A small network was trained on invented records. Each row is its activation on one of them, seen along a few directions.
After each row come some of the record's fields: Vipo, Regil, Nibo, Vor, Nukez, Tib, Gimul.
A field that a record lacks is written none.
The largest differences between rows may come from other fields.
(in the rows, 500 means zero)
Random noise pushes rows far along 17 fixed directions. That doesn't count. These rows show it; they differ only by the noise:
408  656  553  643  404  496  346  520  259  548  626  383  526  608  548  444  415  481  353  598  464  414  291  556  504  506  402  495  421  527  531
450  395  433  618  715  574  556  714  632  654  786  752  490  506  449  471  556  560  664  407  489  634  535  418  670  455  513  420  527  224  314
623  473  438  322  522  520  594  280  545  502  634  429  289  295  507  692  476  591  695  540  642  441  641  518  239  439  623  615  418  670  652
524  524  615  422  623  478  639  452  523  533  689  328  444  495  685  623  276  452  374  578  517  372  661  341  649  438  284  690  370  378  639
505  723  561  583  355  407  252  441  428  169  476  571  650  613  548  612  453  422  314  543  394  417  297  229  604  360  558  440  478  477  263
351  483  528  545  590  557  361  511  487  461  471  524  428  454  554  501  563  479  375  575  443  608  731  570  545  489  390  595  337  413  666
412  596  465  845  478  449  429  433  560  602  390  402  604  599  527  594  409  638  313  381  509  410  287  555  419  487  431  434  505  491  555
643  604  469  369  527  408  629  509  358  309  666  357  438  514  531  554  310  383  409  558  362  440  397  311  446  395  319  622  587  418  475
526  476  488  368  462  468  380  426  447  248  330  501  425  397  462  450  555  516  499  515  442  568  572  538  446  393  575  594  542  600  497
516  546  516  380  429  596  235  553  595  206  352  434  807  606  527  361  658  268  391  678  421  577  530  410  319  428  615  442  358  486  791
495  315  562  589  638  642  581  569  557  606  412  652  660  474  584  463  615  646  282  379  446  527  725  677  710  506  258  495  335  413  570
447  565  531  504  589  540  294  407  541  545  375  445  433  428  448  557  506  612  640  448  423  458  408  443  548  484  825  644  501  522  351
329  476  584  590  285  530  457  432  527  420  423  569  578  583  621  603  556  587  495  581  575  589  587  468  647  778  758  253  484  720  430
430  580  464  585  227  492  604  330  695  553  362  511  532  586  486  614  610  476  493  407  660  536  510  278  621  572  600  320  612  414  430
432  559  509  514  710  554  340  546  336  436  477  354  457  449  447  367  528  462  483  507  387  389  368  509  520  449  603  646  548  441  506
406  472  510  568  422  634  441  541  487  317  554  646  492  524  444  455  803  466  453  511  541  674  640  642  460  374  451  332  463  541  522
463  479  723  497  610  534  534  643  452  355  554  615  620  632  521  314  632  577  557  496  557  645  586  520  568  471  540  352  487  433  299
530  648  689  488  475  731  534  510  471  590  529  549  554  616  426  667  745  520  479  419  357  681  539  567  449  470  450  493  352  428  222
593  403  422  592  582  778  403  532  582  683  654  561  648  446  533  639  584  626  401  468  307  412  464  712  470  387  437  550  217  612  684

459  574  469  586  458  494  568  463  474  399  577  464  446  586  462  396  578  562  626  474  554  475  362  454  500  418  635  363  587  521  479
(Vipo e2; Regil none; Nibo l2; Vor v2; Nukez m3; Tib none; Gimul h3)
504  420  472  484  409  507  666  518  381  249  599  504  488  541  603  433  553  523  412  613  495  522  593  563  511  573  415  307  538  688  636
(Vipo none; Regil w6; Nibo l2; Vor v1; Nukez m1; Tib f2; Gimul h1)
488  567  562  609  624  394  455  495  653  576  333  385  632  617  555  491  343  659  581  474  477  495  364  394  408  628  699  481  501  450  484
(Vipo none; Regil w6; Nibo l2; Vor v1; Nukez m1; Tib f2; Gimul h2)
623  527  561  427  406  538  783  504  612  357  541  466  550  664  550  483  535  432  434  500  426  565  564  363  558  367  294  439  548  415  528
(Vipo none; Regil w2; Nibo l2; Vor v1; Nukez m1; Tib f2; Gimul h1)
301  600  603  554  312  497  421  452  173  587  362  563  381  520  450  223  705  444  371  569  626  549  589  642  626  651  342  452  413  407  524
(Vipo none; Regil w2; Nibo l2; Vor v2; Nukez m3; Tib none; Gimul h2)
571  490  560  664  593  659  752  488  416  718  457  703  542  564  506  509  695  652  317  358  446  463  575  658  558  527  117  444  303  347  510
(Vipo none; Regil w3; Nibo l2; Vor v2; Nukez m1; Tib none; Gimul h1)
525  569  537  626  404  406  452  510  618  551  717  543  412  570  490  656  384  585  544  501  613  673  510  705  164  213  258  476  382  574  516
(Vipo none; Regil w3; Nibo l2; Vor v1; Nukez m3; Tib f1; Gimul h3)
603  571  634  521  427  567  551  432  609  633  542  269  555  582  507  605  454  531  514  462  563  429  378  642  314  331  440  554  446  643  572
(Vipo none; Regil w6; Nibo l2; Vor v1; Nukez m1; Tib f2; Gimul h2)
469  534  441  620  630  454  723  482  628  400  397  393  446  583  487  620  511  596  480  402  384  621  524  438  326  564  494  415  657  463  523
(Vipo e1; Regil w1; Nibo l1; Vor v1; Nukez m3; Tib f2; Gimul h1)
396  573  561  629  454  460  420  512  582  489  445  426  443  645  528  336  516  532  432  530  427  578  458  528  563  368  425  481  463  406  657
(Vipo none; Regil w6; Nibo l2; Vor v4; Nukez m3; Tib none; Gimul h2)
387  414  488  552  470  338  191  721  481  426  446  626  618  511  427  312  435  456  543  536  622  697  441  644  364  505  572  397  611  577  401
(Vipo e5; Regil w4; Nibo l1; Vor v1; Nukez m3; Tib f2; Gimul h2)
498  620  495  584  517  529  556  479  590  759  530  505  473  580  467  572  555  544  524  469  470  668  560  559  265  531  326  535  340  280  603
(Vipo none; Regil w6; Nibo l2; Vor v1; Nukez m3; Tib f1; Gimul h1)
607  413  298  275  372  607  523  665  443  458  488  502  551  462  329  301  667  324  558  524  293  624  410  541  496  562  574  439  691  511  532
(Vipo none; Regil w4; Nibo l1; Vor v1; Nukez m1; Tib f2; Gimul h3)
374  468  394  618  420  222  563  412  507  458  127  514  432  489  460  237  488  631  522  405  693  642  552  514  373  664  518  364  703  388  594
(Vipo none; Regil w6; Nibo l2; Vor v1; Nukez m3; Tib f2; Gimul h3)
608  481  550  535  416  356  605  418  381  511  368  506  498  529  539  439  360  777  452  452  485  557  469  760  306  524  329  483  477  644  516
(Vipo none; Regil w5; Nibo l1; Vor v1; Nukez m1; Tib f2; Gimul h1)
450  434  342  608  428  498  390  560  529  612  697  860  619  473  456  339  650  463  667  587  858  440  454  376  471  576  650  175  440  427  563
(Vipo none; Regil w3; Nibo l2; Vor v1; Nukez m3; Tib f2; Gimul h2)
529  374  458  524  512  375  466  446  620  625  241  564  277  364  347  332  485  736  708  260  542  561  439  688  552  287  563  676  697  434  355
(Vipo none; Regil w6; Nibo l2; Vor v4; Nukez m3; Tib none; Gimul h1)
649  494  224  474  340  556  504  452  420  494  543  758  529  425  461  604  585  567  456  494  263  563  430  438  457  565  444  421  399  512  487
(Vipo e3; Regil w6; Nibo l2; Vor v1; Nukez m3; Tib f2; Gimul h2)
304  572  570  667  447  523  220  452  593  368  708  544  436  607  659  377  490  628  448  713  456  438  547  415  781  288  596  448  247  573  713
(Vipo none; Regil w2; Nibo l2; Vor v1; Nukez m3; Tib f2; Gimul h2)
699  382  480  201  398  543  594  427  498  620  444  440  566  381  577  605  347  482  576  563  415  459  571  429  536  677  593  646  426  657  517
(Vipo none; Regil w6; Nibo l2; Vor v1; Nukez m1; Tib f2; Gimul h2)
680  296  440  328  459  576  583  562  439  526  437  547  564  339  453  649  455  477  576  412  419  517  451  695  389  627  571  578  606  701  362
(Vipo e3; Regil w6; Nibo l2; Vor v4; Nukez m3; Tib none; Gimul h1)
542  477  515  496  729  554  493  525  654  431  405  401  570  520  523  373  538  523  421  443  353  421  522  415  599  274  434  635  452  330  641
(Vipo none; Regil w6; Nibo l2; Vor v1; Nukez m3; Tib f2; Gimul h2)
416  549  520  484  311  511  423  337  495  467  420  435  373  460  542  550  534  454  412  561  528  517  625  544  549  448  407  587  401  576  676
(Vipo e4; Regil w2; Nibo l2; Vor v1; Nukez m3; Tib f2; Gimul h2)
444  523  538  435  397  531  310  404  559  484  541  420  473  387  537  655  466  233  446  579  714  322  543  433  563  339  511  633  476  592  564
(Vipo none; Regil w3; Nibo l2; Vor v1; Nukez m3; Tib f2; Gimul h2)
484  407  493  456  538  384  391  652  542  610  777  581  365  485  530  443  243  520  701  595  507  597  485  559  509  417  476  595  456  467  498
(Vipo none; Regil w5; Nibo l1; Vor v2; Nukez m3; Tib none; Gimul h3)
568  589  662  419  314  327  522  502  688  292  372  711  725  602  584  827  411  294  322  472  593  703  670  257  473  560  375  411  490  364  142
(Vipo none; Regil w2; Nibo l2; Vor v4; Nukez m3; Tib none; Gimul h2)
443  498  467  616  681  408  536  516  403  403  562  574  361  359  444  682  520  464  455  406  645  417  514  568  427  559  477  465  664  491  303
(Vipo none; Regil w6; Nibo l2; Vor v2; Nukez m1; Tib none; Gimul h1)
548  702  643  399  327  494  436  365  380  421  454  604  445  526  480  484  655  520  481  515  475  550  540  539  450  449  472  512  324  439  398
(Vipo none; Regil w2; Nibo l2; Vor v4; Nukez m3; Tib none; Gimul h3)
422  472  636  785  686  538  318  546  607  266  546  630  720  569  623  599  511  627  409  502  566  350  466  551  480  349  597  346  348  650  487
(Vipo none; Regil w2; Nibo l2; Vor v1; Nukez m3; Tib f2; Gimul h1)
518  356  523  417  541  636  546  663  546  521  537  571  507  472  543  682  470  406  445  522  274  651  638  649  538  564  359  608  437  562  463
(Vipo none; Regil w2; Nibo l2; Vor v2; Nukez m3; Tib none; Gimul h1)
569  418  633  245  582  577  587  559  605  369  465  327  595  475  480  409  614  323  578  521  674  488  635  488  422  420  596  511  593  541  555
(Vipo none; Regil w6; Nibo l2; Vor v1; Nukez m3; Tib f2; Gimul h2)
267  448  537  711  706  588  220  617  720  487  414  579  645  511  518  583  545  402  538  441  505  491  533  365  738  528  766  503  503  363  376
(Vipo e4; Regil w2; Nibo l2; Vor v1; Nukez m1; Tib f2; Gimul h1)
465  471  412  481  418  688  582  677  638  484  817  491  439  623  468  576  637  505  618  614  259  789  540  630  397  540  575  301  490  638  604
(Vipo none; Regil w2; Nibo l1; Vor v1; Nukez m3; Tib f2; Gimul h3)
623  574  472  451  554  534  506  371  482  613  408  296  469  434  471  557  448  491  368  467  427  388  494  628  274  340  265  729  365  463  749
(Vipo none; Regil w5; Nibo l1; Vor v1; Nukez m1; Tib f2; Gimul h3)
553  445  396  502  401  481  530  585  484  266  375  432  675  555  467  271  548  324  317  424  455  387  350  414  650  317  363  440  718  406  580
(Vipo e3; Regil w6; Nibo l2; Vor v1; Nukez m3; Tib f2; Gimul h1)
320  631  582  749  253  434  556  288  578  432  536  459  263  608  603  827  437  619  356  489  525  605  624  587  517  403  298  426  437  635  496
(Vipo none; Regil w5; Nibo l1; Vor v1; Nukez m3; Tib f2; Gimul h1)
599  547  423  558  569  599  632  637  250  440  735  636  547  556  427  443  582  525  494  451  298  454  254  455  586  464  411  388  565  475  253
(Vipo e2; Regil none; Nibo l2; Vor v1; Nukez m3; Tib f1; Gimul h2)

Here are new rows. What are their fields?
574  312  392  397  407  619  699  645  744  452  795  541  457  528  510  525  529  411  664  505  429  611  567  449  685  318  476  426  625  527  523
(Vipo none; Regil w6; Nibo l2; Vor v1; Nukez m3; Tib f2; Gimul h1)
555  486  529  456  379  365  462  514  444  252  376  621  485  609  559  277  436  634  477  561  338  644  532  493  581  422  397  493  447  486  527
(Vipo e4; Regil w2; Nibo l2; Vor v2; Nukez m1; Tib none; Gimul h1)
409  592  378  657  459  553  180  435  525  501  283  610  548  508  468  553  593  614  513  553  245  573  373  452  460  650  780  459  357  547  523
(Vipo none; Regil w6; Nibo l2; Vor v1; Nukez m1; Tib f2; Gimul h2)
505  533  573  439  322  617  467  621  428  702  470  492  714  641  512  351  530  416  452  517  368  538  391  494  714  638  486  467  442  439  391
(Vipo none; Regil w2; Nibo l2; Vor v1; Nukez m3; Tib f2; Gimul h3)
444  483  437  526  559  501  594  319  296  267  230  525  387  355  518  568  628  577  345  485  442  525  719  564  447  646  430  527  474  590  585
(Vipo e2; Regil none; Nibo l2; Vor v1; Nukez m1; Tib f2; Gimul h2)
466  354  537  658  560  637  535  556  581  576  632  629  608  498  547  487  583  679  475  352  557  416  518  630  796  314  461  414  450  573  385
(Vipo e2; Regil none; Nibo l2; Vor v1; Nukez m3; Tib f2; Gimul h2)
504  551  496  587  617  457  336  509  515  690  487  463  591  442  459  452  397  485  545  385  576  325  323  485  492  395  546  648  478  339  409
(Vipo none; Regil w2; Nibo l2; Vor v1; Nukez m3; Tib f2; Gimul h1)
344  406  454  821  608  425  328  499  371  515  410  742  452  371  515  551  448  816  434  286  471  382  380  639  818  522  594  464  586  592  141
(Vipo e3; Regil w6; Nibo l2; Vor v1; Nukez m3; Tib f2; Gimul h1)
577  521  565  398  286  414  515  532  558  580  569  526  567  636  592  458  341  576  583  576  458  641  481  438  541  510  473  474  423  496  422
(Vipo none; Regil w6; Nibo l2; Vor v1; Nukez m3; Tib f2; Gimul h1)
512  286  337  648  481  385  558  558  538  560  498  678  575  428  549  420  378  604  443  366  607  386  426  539  698  490  392  412  611  476  495
(Vipo e3; Regil w6; Nibo l2; Vor v2; Nukez m3; Tib none; Gimul h1)
526  417  540  594  540  506  532  461  504  484  278  523  658  488  545  490  476  595  403  407  548  315  425  526  580  544  515  467  538  582  477
(Vipo none; Regil w3; Nibo l2; Vor v1; Nukez m3; Tib f2; Gimul h1)
570  407  540  403  420  449  504  334  472  415  566  532  395  290  588  773  335  510  480  472  662  377  671  514  641  315  418  680  455  718  365
(Vipo e2; Regil none; Nibo l2; Vor v1; Nukez m1; Tib f2; Gimul h2)
601  444  380  537  497  332  407  560  442  276  520  877  609  489  496  348  493  630  568  525  498  650  490  438  358  417  458  352  418  429  431
(Vipo e3; Regil w6; Nibo l2; Vor v1; Nukez m3; Tib f2; Gimul h2)
521  569  529  520  422  299  293  621  436  495  539  566  502  555  507  573  210  411  511  550  459  664  406  528  332  468  341  630  455  417  349
(Vipo e4; Regil w2; Nibo l2; Vor v2; Nukez m1; Tib none; Gimul h1)
445  599  395  571  525  745  457  529  484  473  521  332  422  591  307  290  832  491  561  505  304  571  340  613  331  360  615  433  542  543  668
(Vipo none; Regil w2; Nibo l2; Vor v1; Nukez m1; Tib f2; Gimul h2)
506  352  484  482  538  448  711  581  533  471  449  412  346  505  368  274  513  588  699  336  549  607  431  688  495  385  509  476  876  533  398
(Vipo none; Regil w5; Nibo l1; Vor v1; Nukez m1; Tib f2; Gimul h1)
427  520  472  485  503  474  439  535  479  477  518  567  384  464  424  501  539  394  597  490  559  653  596  460  469  473  476  555  552  365  387
(Vipo e4; Regil w2; Nibo l2; Vor v1; Nukez m1; Tib f2; Gimul h1)
482  780  613  572  445  525  501  461  669  358  546  381  417  748  469  621  572  423  458  548  333  735  537  400  256  263  357  517  360  330  550
(Vipo none; Regil w2; Nibo l2; Vor v2; Nukez m1; Tib none; Gimul h3)
